[-15 -57  37  36  39 -32  58] : N
[-33 -39   6  20  25 -13  -3] : C
[ 20  65 -22 101 -59 -12  60] : P
[ 36  44  37 -32 -14 -57  39] : M
[  6  32  14   0  27 -21  16] : Y
[ 27   0  16   6  32  14 -20] : U
[ 36  58  37 -32 -14 -57  39] : G
[ -1 -24  39 -12 -14 -32 -57] : Z
[-33 -39  -6  20  25 -13  -3] : E
[-13  -1 -24  39 -14 -32 -57] : Q
perm: [-57 -32 -14  36  37  39  58] | G
perm: [-21   0   6  14  16  27  32] | Y
asked: [ -1 -24  39 -12 -14 -32] | Z
perm: [-57 -32 -24 -14 -13  -1  39] | Q
perm: [-59 -22 -12  20  60  65 101] | P
asked: [-39   6  20  25 -13] | C
asked: [ 36  58  37 -32 -14 -57  39] | G

[  8 -54  33  47  29  -6  32  27   6  23  -3 -23]  pem
[123 -60   8 -47 -10  12   3 -14 -11 -74  52  -6]  soziz
[-47 -74 -11   8  52 -10  -7  12 123 -60   3 -14]  Momel
[ 37  35 -27  47 -15  -6  32  27  29  50 -50  -6]  saku
[ 47  33  23  -6  -3  27   8   6  30 -23  32 -54]  tadi
perm: [-23   8 -54  33  47  29  -6  32  27   6  23  -3] | pem
asked: [-6 -3 27] | tadi
perm: [-74 -60 -47 -14 -11 -10  -6   3   8  12  52 123] | soziz
asked: [ 27   8   6  30 -23  32] | tadi

[ 47  52 -25  28] = Genib
[-45  68  20 -72] = tanol
[ 28 -25  46  52] = balon
[ 20  68 -45  34] = Dafe
[  5   6 106 -34] = fuli
[  4 -82 -93 -39] = Fumom
[78 21 15 63] = tino
[-93   4 -82  47] = Ziz
[  7 -90  -9 -57] = Gili
perm: [-25  52  28  46] | balon
asked: [-45  68  20] | tanol
asked: [  4 -82 -93] | Fumom
asked: [ 52 -25] | Genib
asked: [-25  46  52] | balon

[ 16 -23   0 -49]  nusup
[ -2  -1 -34  50]  Pelu
[ 0  0 17  0]  kuv
[76 -2  7 24]  zur
[-23  30   1  -3]  Leme
[-35  50  -1  -2]  zaz
[92  3 14 42]  meva
perm: [ -2  -1  50 -35] | zaz
asked: [ 3 14] | meva

[-43  13 -36   2  -4   4  -1  -4  47   6  35 -39 -27  -5  -2  12   3   7
 -14  42   6   2   0   5   7   7  -8  -8   9   3  -9 -18] -> tuz
[  3  -5   7   0   7  -4  35   9  12   5 -36   7   3  42 -18  -8   6  -9
  -1  -4 -43  12 -14  -8  -2   4   6 -39 -27   2   2  47] -> Morof
[ -1  19  44 -11  38  13  16 -13 -34  16 -37  -6 -13 -63 -21 -19  88  21
 -20   2  17  19  49 -38 -34   0  23  25   4  18  -6 -23] -> lidin
perm: [-18  -9   3   9  -8  -8   7   7   5   0   2   6  42 -14   7   3  12  -2
  -5 -27 -39  35   6  47  -4  -1   4  -4   2 -36  13 -43] | tuz
asked: [ 2 -4  4 -1 -4 47  6] | tuz
asked: [ 0 23 25] | lidin
perm: [  2  47   3  -5   7   0   7  -4  35   9  12   5 -36   7   3  42 -18  -8
   6  -9  -1  -4 -43  12 -14  -8  -2   4   6 -39 -27   2] | Morof
perm: [  7  47  -4  12   4  -5  -2 -18 -14  -1   3  -8  -4   5  35  -9 -27   6
  42   0   2 -43  12   3   6   7 -36 -39   2   7  -8   9] | Morof

[ -3 -37   1   2  16  10  35   5  78   0   3 -19 -68   0 -14  43   6 -28
 -36 -32  11  45  23] : Bupul
[  4 -36 -32   4  43  37  22  -5  67  -6  -6 -44 -91   7   2   8 -11 -51
 -31 -28   5  37  13] : kiso
[  3   0  35 -26  68  25  -5 -28 -38  -9 -24   2   1  18 -48  -3  46 -90
  12   3   1  36 -39] : sut
[-25  -7 -32  20  45  15   9  21  29 -19  -9 -44 -82  -2  -6   8  -5 -32
 -27 -25  11  27  22] : Lezog
[ 10 -42 -33   3  43  43  21 -18  65 -13  -1 -43 -78  15  -5   8 -16 -50
 -36 -39   1  50  11] : kon
[ -3 -38 -24   1  46  35  25   2  68  -9   0 -40 -90   1   3  18  -5 -48
 -28 -26   3  36  12] : tikep
[ 50 -13  43  21 -36 -78 -43  10  -5   1   3  -1 -39 -50 -33  15  65  43
 -16 -18  11   8 -41] : gazo
[  6 -41  -4   2  24  11  37   2  69  -6   6 -15 -73  -4 -15  48   4 -28
 -38 -29   2  44  18] : Rorek
asked: [ 15   9  21  29 -19  -9] | Lezog
perm: [ 15  -5   8 -16 -50 -36 -39   1  50  11  10 -42 -33   3  43  43  21 -18
  65 -13  -1 -43 -78] | kon
perm: [ -9   1   0 -38  68 -24  36  35 -40   1   3  46   3  25 -48 -90 -28  18
  12 -26  -5   2  -3] | tikep

[ 41  10  13  54 -12   4  -9 -13 -11 -63 -38 -69  25  63 -80  45 -23  -7
 -59   2  28] : zevav
[  3   8  -8 -40  13  27  16 -11   9  42   8  54 -26 -36  41 -48  21   1
  26  21 -13] : Bevis
[ 27 -36  -8   8  21   1   3  42 -11  41  13 -26 -47  21   9  54   8 -34
  16 -40  26] : vogu
[  3   8  -8 -40  13  27  16 -11   9  42   8  54 -26 -36  41 -48  21   1
  26  21 -34] : gab
[-35  14 -36  26   6 -42  23   1 -18  29  12 -12   6   4 -20  16  26  39
  18 -25   4] : Zoret
perm: [-48 -40 -36 -34 -26 -11  -8   1   3   8   8   9  13  16  21  21  26  27
  41  42  54] | gab
asked: [  3   8  -8 -40  13  27  16 -11   9  42   8  54 -26 -36  41 -48  21   1
  26  21 -34] | gab

